Each row below holds a small network's activations on one input, seen along a few directions.
In each table, some parts of the input vary, and every possible input appears once, in random order.
Descriptions start from the smaller parts, as in this example, which fits no table here: values(3) and (point or ring(9) or (line(6) and ring(8))).
Shared parts are said once, and a part with two or three values counts as separate values.
(in the rows, 128 means zero)

Other details of the inputs vary at random and push rows far along two fixed directions, the same in every table; ignore that.
To show where, the next rows are all for the same input, with only those details redrawn:
[141 117 111 120 136 129  88 143 142 113 127]
[110 106  38  93 189  52  65  94 127 108 112]
[152 128 125 132 114 145 103 141 136 121 129]
[125 107  76 105 166  92  73 124 139 109 120]
[152 126 127 131 114 148 102 145 137 120 129]
[110  99  43  90 195  57  60 105 135 105 113]
[170 123 183 143  91 206 106 197 162 116 142]
[152 128 124 133 114 145 103 141 136 120 128]

Table:
R1: [116 125 138 117 161 130 134 139 137 120 126]
R2: [147 125 158 146 119 167 133 133 135 127 105]
R3: [128 145 156 132 117 165 157 143 130 134 129]
R4: [127 141 149 149 116 126 130 168 142 128 142]
R5: [134 105 200 127 117 198 111 225 167 114 181]
R6: [131 178 124 144  55 120 201  29  59 176 119]
R7: [126 137 179 145  91 155 163 106 110 144 134]
R8: [106 112  88  97 184  99  91 117 142 110  91]
R9: [130 168 108 152  82 109 203  30  56 177 125]
R10: [125 190 117 148  74 115 207  43  56 167 122]
R11: [143 187 115 154  40 109 183  36  53 167 147]
R12: [ 69 102  83  76 206  45  96  83 122 111 115]
R13: [129 108 120 124 160 141 127 133 149 129 116]
R14: [123 116 153 129  94 115 127 147 127 121 156]
R15: [159 127 141 149  85 137 124 155 130 118 127]
R16: [119 186 118 140  70 105 192  28  58 163 116]
R17: [139 118 136 121 130 158 118 140 145 129 103]
R18: [130 115 214 146 115 201 152 186 148 128 151]
R19: [157 208 104 185  50  99 192  57  72 166 116]
R20: [123  86 215 122 125 201 118 196 175 123 151]
R21: [142 113 138 130 134 155 121 129 142 131 105]
R22: [103 121 145 112 160 123 135 135 128 121 135]
R23: [ 71  90  66  73 214  58 102 103 129 124 122]
R24: [139 131 146 128 135 148 122 133 137 118 102]
R25: [102  97  93 105 190  99 117 114 137 127 123]
R26: [105 103  38  91 204  56  75 112 139 106 128]
R27: [ 88 122 107 118 163  65 107 138 132 122 141]
R28: [127 196 121 167  45  79 183  42  60 169 131]
R29: [155 162 151 168  73 139 136 138 124 138 115]
R30: [146 108 188 133 120 203 109 227 174 112 172]
R31: [139 147 148 135 118 169 151 142 139 130 117]
R32: [ 93  92  50  96 193  28  91 124 130 103 135]
R33: [159 104 182 132 116 204  85 219 180 104 144]
R34: [150 124 129 145 107 126 132 162 139 116 140]
R35: [146 144 162 140 123 168 153 145 139 127 120]
R36: [116 114 123 111 155 136 133 140 140 133 125]
R37: [144 131 156 149 125 168 153 138 138 131 120]
R38: [135 124 129 123 137 155 138 140 145 133 116]
R39: [ 98  99  96 107 159  63 108 143 126 111 151]
R40: [115 111 135 127 163 132 134 136 138 124 127]
Question: The inputs of R2 and R18 match in every part but one. If R33 is changed in the same way as R2 into R18, which row does it become?
Answer: R5
Question: The inputs of R36 and R17 match in every part but one. If R1 is changed in the same way as R36 into R17, which row does it become?
Answer: R24
Question: What do these inputs look like to the network?
Answer: line(5) and (values(3) or ring(5))
Question: Which other rows does R39 become when the values(3) part takes its other values? List them by row number.
Answer: R5, R27
Question: Which other rows agree with R20 in the line(5) part? List them by row number.
Answer: R6, R7, R11, R12, R14, R16, R28
Question: Which other rows does R15 become when the values(3) part takes its other values? List them by row number.
Answer: R29, R33
Question: Start at R31 and move only the ring(5) part, one step at a time. The first step leads to R38. Which rows follow, in order?
Answer: R13, R37, R35

Table:
R41: [ 89 158  99 108 147  66 141  51  86 143 135]
R42: [123  84 109  98 188 115  64 161 173 110 103]
R43: [109  91 123  85 164  91  60 167 162  88 132]
R44: [126 144  69 129 122  60 118  58  95 147 135]
R45: [111  86 119  94 168  92  58 163 172 105 140]
R46: [117  96  98 121 194 106  75 170 184 105 123]
R47: [170 119 187 151 106 214 115 192 165 135 129]
R48: [131 151  67 124 127  67 123  62  84 134 139]
R49: [130 148  50 130 126  62 141  82  83 131 127]
R50: [119 154  68 130 114  50 129  81  82 128 104]
R51: [183 183 154 164  38 169 176  91  84 151  95]
R52: [168 170 147 177  32 178 166  80  90 165 132]
R53: [154 126 186 165  91 189 120 214 159 132 153]
R54: [126 155  55 140 133  64 132  81  79 136 126]
R55: [ 95 169  87 127 163  74 159  56 101 136 108]
R56: [ 75  85 117  87 192 101 110 182 159 118 139]
R57: [116 140 215 143 117 193 144 204 148 128 153]
R58: [102 157  92 110 166  90 148  48  87 148  98]
R59: [177 189 147 189  38 154 187  96 107 157 112]
R60: [ 85  91 114  90 203 111 117 169 180 110 124]
R61: [ 82  70 136 109 200  91 106 173 152 105 139]
R62: [141 145 179 167  57 169 201  72  79 158 132]
R63: [121 149  64 140 117  51 128  77  92 145 111]
R64: [164 175 156 160  23 169 165  84  83 143 113]
R65: [144 149  58 127 147  90 128  59  85 140 103]
R66: [ 99  64 137  96 214 116 103 152 158 110 114]
R67: [167 120 190 132  85 196 123 200 157 113 172]
R68: [ 92  80 119  73 205 127 106 161 166 122 115]
R69: [ 87  65 146  94 195  94  97 154 156 105 151]
R70: [139 154  47 134 137  71 148  70 102 124 113]
R71: [115 125 219 128 116 220 131 176 154 125 147]
R72: [161 137 193 152  90 192 128 205 171 105 120]
R73: [133 161 160 143  49 180 204  82  88 171 133]
R74: [158 118 187 143  95 221 110 187 153 115 152]
R75: [139 171 168 143  44 157 208  92  88 173 152]
R76: [ 92  75 133 112 211 101 113 160 172  99 125]
R77: [168 137 181 161 109 205 130 205 168 112 143]
R78: [178 118 179 135 105 218 128 197 159 118 135]
R79: [130 134  54 114 123  88 128  52  86 128 122]
R80: [105  77 111  95 170 116  55 153 170 103 121]
Question: What do these inputs look like to the network?
Answer: ring(5) and (values(3) or line(5))
Question: The inputs of R69 and R61 match in every part but the ring(5) part. If R67 is changed in the same way as R69 into R61, which row does it become?
Answer: R49
Question: The inputs of R45 and R42 match in every part but the ring(5) part. If R75 is changed in the same way as R45 into R42, which row does it become?
Answer: R68
Question: Which other rows agree with R73 in the ring(5) part? List them by row number.
Answer: R52, R62, R64, R71, R74, R79, R80
Question: Which other rows does R50 become when the line(5) part takes its other values? List them by row number.
Answer: R49, R53, R54, R63
Question: Which other rows agree with R55 in the ring(5) part? List them by row number.
Answer: R46, R59, R60, R70, R72, R76, R77

Table:
R81: [141  93 208 117  98 203 127 182 164 128 148]
R82: [112  66 102  92 181  89  26 205 161  89 160]
R83: [139 159 144 151  59 133 218  84  78 171 160]
R84: [154 106 185 151 127 211 141 194 167 114 113]
R85: [113  49 103  72 229 135  77 180 194 101 119]
R86: [124 100 207 131 100 201 138 193 153 118 168]
R87: [180 169 119 165  30 131 135  87  66 151 133]
R88: [134  97 203 127 101 210 124 180 156 115 146]
R89: [ 70  74 125  69 210 112  62 187 178  98 150]
R90: [106 135  67 120 179  61 112  59 115 133  90]
R91: [175 176 126 163  88 174 190  63  82 157 115]
R92: [115 130  37 129 130  29  86  90 113 127 135]
R93: [144 181 155 169  64 135 172  65  90 160 111]
R94: [ 95  75 113  62 218 133  57 182 184  92 116]
R95: [ 95  50 114  76 218 135  62 173 182  87 125]
R96: [ 90 131  65  91 161  70 107  57 102 133 109]
R97: [121 103 214 145 105 182 138 202 157 115 150]
R98: [ 85 114  74 111 169  28 152  84 104 139 130]
R99: [ 80  65 135  78 221 110  62 178 173  91 158]
R100: [104  78  97  76 232 144  66 181 190  97 113]
R101: [117 137  53 125 192  70 123  64 119 134  84]
R102: [ 99 137  62 110 173  65 114  67 110 132  83]
R103: [109 130  57 104 179  77 109  50 112 135 108]
R104: [165 155 138 147  58 162 193  63  86 169 119]
R105: [154 114 199 134 123 220 121 176 158 119 141]
R106: [132 163 141 160  62 140 213  84  71 158 159]
R107: [111  69  95  98 190  84  42 213 160  92 169]
R108: [153 188 140 156  64 148 185  79  85 157  92]
R109: [ 87 110  80 106 159  32 135  73 104 138 119]
R110: [175 194 115 176  34 103 173 104  86 133 157]
R111: [146 145  33 117 138  43  84  79 116 101 104]
R112: [196 137 149 151  96 186 101 207 176  93 128]
R113: [ 88  67 142  91 220 105  51 175 179  86 120]
R114: [154 132 184 137 126 210 138 202 169 119 104]
R115: [ 90 136  76  97 159  49 113  69 103 127  88]
R116: [130 186 137 153  64 141 205  87  75 167 153]
R117: [150  98 204 136 112 197 133 192 172 127 121]
R118: [141 156 151 146  49 137 201  73  79 170 150]
R119: [134 185 146 141  52 142 192  80  73 161 140]
R120: [194 118 149 151  99 201  94 207 149 117 136]
R121: [102 133  52  94 172  81 112  58 106 134 100]
R122: [116 113  40 106 182  88 132  58 105 126  99]
R123: [120 133  44 110 191  85 121  56 116 136 101]
R124: [154 123 163 163  83 163 111 222 168 121 175]
R125: [161 120 191 153 139 209 133 188 165 117 117]
R126: [143 112 213 130 112 211 116 177 155 117 150]
R127: [116 137  40  92 182  86 127  67 108 130  91]
R128: [121 129 213 130 104 179 134 208 158 120 142]
R129: [127 125 200 138 120 190 144 197 160 131 178]
R130: [160 177 148 173  77 148 180  66  82 154 104]
R131: [141 160 154 166  54 138 184  69  80 150 110]
R132: [148 178 147 155  61 153 171  57  86 163 129]
R133: [ 76 140  68 113 173  38 140  88 101 135 123]
R134: [151 130 181 145 129 213 134 197 171 124 108]
R135: [ 74  76 138  95 218  92  62 187 187  97 139]
R136: [174 132 176 143  73 168  87 200 169  91 143]
R137: [121 112  53 112 181  64 138  68 116 137  82]
R138: [177 123 155 159  81 187  88 202 175 118 135]
R139: [ 87 135  74 106 162  54 109  65 106 131  92]
R140: [192 171 108 169  41 142 138  90  70 152 124]
R141: [120 132 207 135 113 176 152 220 158 122 152]
R142: [ 81 138  61  90 169  50 141  83  95 133 137]
R143: [137  77  66 112 196 111  34 200 199  91 116]
R144: [176 191 120 170  26 105 157  94  87 131 146]
R145: [174 177 112 179  23 125 140  86  94 153 125]
R146: [144 181 144 137  52 153 177  69  78 158 118]
R147: [ 86 131  78 123 183  35 139  79  95 129 132]
R148: [ 77  72 130  79 217 109  60 179 184  99 156]
R149: [ 78 117  70 120 171  36 148  83  96 126 128]
R150: [119 127 212 139 106 184 130 205 161 125 145]
R151: [130 118 206 138 123 193 146 197 150 123 181]
R152: [154 163 142 171  64 150 189  70  83 152 101]
R153: [138 177 162 172  69 125 188  76  74 156 134]
R154: [ 83 138  74 123 179  35 137  80 106 137 130]
R155: [137  96 216 131 102 184 128 191 168 125 130]
Question: The inputs of R86 and R88 match in every part but one. If R99 is changed in the same way as R86 into R88, which row does it become?
Answer: R126
Question: The inputs of R97 and R131 match in every part but one. If R128 is changed in the same way as R97 into R131, which row does it become?
Answer: R115
Question: What do these inputs look like to the network?
Answer: line(5) and (values(3) or (values(2) and line(6)))
Question: Which other rows does R110 become when the values(3) part takes its other values? List them by row number.
Answer: R107, R124
Question: Which other rows does R91 become when the values(2) part takes its other values? List them by row number.
Answer: R125
Question: Start at R124 and move only the line(5) part, one step at a time. The first step leads to R92. Which rows follow, in order?
Answer: R145, R138, R143
Question: Which other rows does R151 become when the line(6) part takes its other values? List them by row number.
Answer: R83, R106, R116, R129, R142
